A small network was shown many inputs. Here are its activations along a few directions, one row for each input.
Each table varies a few parts of the input and shows all the possible inputs, shuffled.
Descriptions start from the smaller parts, as in this example, which fits no table here: one of 3 separate values, together with either a single point or one of 11 places around a ring or (one of 6 places along a line, together with one of 8 places around a ring).
Shared parts are said once, and a part with two or three values counts as separate values.
(in the rows, 128 means zero)

Other details of the inputs vary at random and push rows far along two fixed directions, the same in every table; ignore that.

Table:
x1: [182 117 137 145 141 132 162 104 171 113 109 133 113  98  58 159]
x2: [159  99 140 104 144 135 145 118 124 116 130 148 108 111 115 122]
x3: [ 93  94  84 167 168 155 179 111 132  54  68 137 132 156 145 117]
x4: [184 118 180 155 134 153 163  97 148 120 137 171  85  85  50 123]
x5: [171 139 192 104  97 121  96 133 134 198 146 107 135  86  88 156]
x6: [140 157 124 116  91 103  85 156 160 184 135  80 180 128 120 190]
x7: [146 128 165 103 108 103  97 143 119 167 148 111 141 115 126 132]
x8: [170  83 134 180 175 136 203  87 159  50  83 155  95 108  60 118]
x9: [138 140 117 123 120 121 120 135 140 138 133 117 131 118 129 148]
x10: [133 171 151 129  85 113  82 145 141 199 141  83 155 103 118 167]
x11: [111 102 117 135 151 148 152 117 112  92 100 132 119 129 148 111]
x12: [144 151 140  91  92 106  77 155 133 193 154  89 159 113 135 168]
x13: [191  95 172 161 153 138 180  96 148  82 136 184  78  91  50 106]
x14: [171 143 189 109  93 103  89 145 135 187 174 121 138  95  93 142]
x15: [ 29 164  71 120 127 145 107 137  82 130 124 124 133 192 214  90]
x16: [ 50 145  53 108 144 141 125 133  90 101 128 144 120 192 210  89]
x17: [111 121 114 144 152 133 154 111 114  88 121 155 101 146 128  89]
x18: [ 74 177 131  87  79 120  52 169  94 208 170  98 166 153 197 130]
x19: [138 170 151 136  91 116  93 134 156 196 124  81 159 112  94 178]
x20: [179  63 151 157 176 134 196  95 138  51  98 161  90  95  79 106]
x21: [ 62 121  71  94 143 143 124 143  82  96 141 154 126 181 224  84]
x22: [130 137 131 139 117 107 113 138 134 137 133 107 140 120 131 134]
x23: [ 39 103  43 152 163 128 151 141 104  48  83 122 157 206 221  97]
x24: [127 136 115 116 127 138 128 129 122 123 154 158 112 139 139 116]
Description of these inputs: one of 3 separate values, together with one of 8 places along a line.
The inputs of x15 and x5 match in every part but the place on the line of 8. If x16 is changed in the same way as x15 into x5, which row does it become?
> x2
Start at x17 and move only the place on the line of 8, one step at a time. The first step leads to x13. Which rows follow, in order?
> x14, x7, x20, x22, x8, x23

Table:
x25: [113 149 131 147 112 131 115 133 140 153 109 100 152 129 127 150]
x26: [148 148 151 122 107 122 112 135 131 153 170 146 117 112 112 125]
x27: [146 118 109  96 124 108 113 146 142 139 124 100 154 125 136 164]
x28: [ 92  93  92 118 163 140 156 127  87  57 136 176  97 165 189  63]
x29: [134 164 134 136 112 143 122 119 150 158 139 141 123 134  89 145]
x30: [123 173 110 114 115 133 112 122 137 162 146 133 117 141 114 139]
x31: [ 77  95  87 132 172 143 166 111  92  60  90 139 109 158 181  74]
x32: [139 133 160 139 116 102 111 132 133 148 133 107 140 115 110 130]
x33: [ 76 113  72 166 164 136 167 116 115  55  85 139 120 166 171  93]
x34: [113 154 139 154 112 115 107 133 130 148 129 106 140 128 121 131]
x35: [122 151 121 131 116 123 115 129 136 155 114  99 136 123 126 149]
x36: [134 123 151 110 117 101 104 146 116 146 150 119 140 127 138 121]
x37: [ 68 136  55 147 160 148 164 113 112  64 118 171 103 192 165  83]
x38: [142 132 143  84 116 126 103 136 104 159 164 137 115 117 144 119]
x39: [145 119 113 116 121  96 112 151 148 132 131 102 164 132 133 160]
x40: [138 121 149  92 121 112 106 138 108 155 143 118 129 118 141 126]
x41: [132 139 108 118 119 119 115 137 143 145 123  99 144 124 134 163]
x42: [130 152 132  99 112 135 107 133 116 161 164 140 113 116 139 123]
x43: [123 147 145 116 105 143 109 137 120 159 159 144 126 123 135 126]
x44: [114 154 134 134 116 128 109 126 123 159 124 103 132 121 126 135]
x45: [245  58 212 148 163 164 206  77 153  79 127 204  58  51   8 115]
x46: [240  50 170 158 172 144 210  88 186  61  89 161 103  65  16 157]
x47: [126 136 120 134 114 128 117 139 147 144 119 102 159 128 131 165]
x48: [131 139 113 137 116 106 114 143 149 137 129 102 153 130 129 159]
x49: [ 60 110  90 169 164 166 168 110 101  62  83 146 118 165 170  84]
x50: [115 131 155 132 112 123 110 135 122 153 120 103 150 127 131 130]
x51: [128 118 159 107 116 121 107 144 114 153 140 119 145 124 140 127]
The inputs of x45 and x28 match in every part but one. If x49 is changed in the same way as x45 into x28, which row does it become?
> x34
Describe the family of inputs behind these rows.
> one of 3 separate values, together with either a single point or one of 8 places along a line
Change only the choice among 3 separate values in x47. List by row number the other rows that result.
> x41, x48
Start at x42 and move only the place on the line of 8, one step at a time. The first step leads to x38. Which rows follow, in order?
> x40, x31, x44, x35, x41, x27

Table:
x52: [ 96 152 110 144 125 129 125 125 133 131 115 120 139 152 130 128]
x53: [219  94 180 123 139 120 161 110 158 119 134 150  98  68  48 138]
x54: [207  93 176 155 139 114 160 112 173 111 113 121 123  71  47 161]
x55: [ 88 186 112 125  82 100  62 165 130 193 146  75 178 148 164 159]
x56: [100 150 111 117 117 136 114 136 117 139 153 140 126 152 153 120]
x57: [116 117 137 119 126 131 124 133 107 128 131 134 129 130 153 111]
x58: [ 95  94  78 130 172 148 175 111 101  49 108 175  91 162 175  74]
x59: [160 119 141 133 141 136 155 107 137 112 134 160  94 111  94 117]
x60: [ 82  92  99 140 168 159 170 113  91  58 105 169 102 159 181  68]
x61: [186 133 172 107 103 114 103 139 147 172 163 124 137  94  83 158]
x62: [132  71 133 134 169 147 178 111 112  61 102 165  99 120 135  87]
x63: [112 132 111 102 126 117 113 141 113 134 142 129 133 143 168 116]
x64: [109 134 107 145 126 119 122 140 132 124 118 109 145 140 146 135]
x65: [105 126 102 109 122 119 113 148 124 138 113  93 156 140 167 154]
x66: [206 100 164 146 140 135 163 103 169 120 105 129 115  74  45 166]
x67: [171 145 167 134  93  97  96 142 162 180 141  86 159  94  88 177]
x68: [109 149 136  88  99 102  67 158 107 184 158  90 161 132 167 136]
x69: [120 120 127 115 133 127 121 129 107 124 136 128 124 131 146 110]
x70: [112 134 113 109 121 129 110 142 114 133 150 136 135 148 158 121]
x71: [ 91 173 141 106  85 120  69 155 105 198 159 104 154 142 167 133]
x72: [157 112 128 144 143 142 156 112 150 110 101 130 118 108  92 147]
x73: [143 134 132 168 135 133 154 111 155 109 112 135 117 111  83 134]
x74: [143 125 162 147 135 151 153 107 130 121 128 157  96 108  92 111]
x75: [ 62 147  93 124 138 141 120 127  91 116 133 138 116 167 184  91]
x76: [ 79 113  87 123 141 117 128 143 111 102 103 107 155 171 185 122]
x77: [168 159 179 120  97 117  94 130 137 192 160 114 123  93  79 151]
x78: [170 166 169 117  92 115 105 128 150 193 165 124 119  96  76 154]
x79: [ 71 139  69 131 139 145 130 132 115 110 104 119 140 167 183 122]
x80: [ 86  96  88 135 173 153 166 112  89  54 108 163  95 160 174  71]
x81: [ 75 122  85 129 140 122 125 138 111 104 105 112 153 175 184 118]
x82: [119 118 117  99 126 120 113 146 114 128 146 129 144 140 161 123]
x83: [160 112 143 135 142 143 152 111 139 106 137 165 100 114  92 122]
x84: [ 89 190 106 114  84 122  72 152 133 198 138  82 168 146 155 162]
x85: [173  80 137 181 176 155 216  74 157  43  81 173  84 110  51 107]
x86: [169 152 168 132  94 104  98 134 159 188 136  93 156 105  75 174]
The inputs of x59 and x58 match in every part but one. If x85 is changed in the same way as x59 into x58, which row does it become?
> x86
Describe the family of inputs behind these rows.
> one of 5 places along a line, together with either one of 3 separate values or one of 4 places along a line
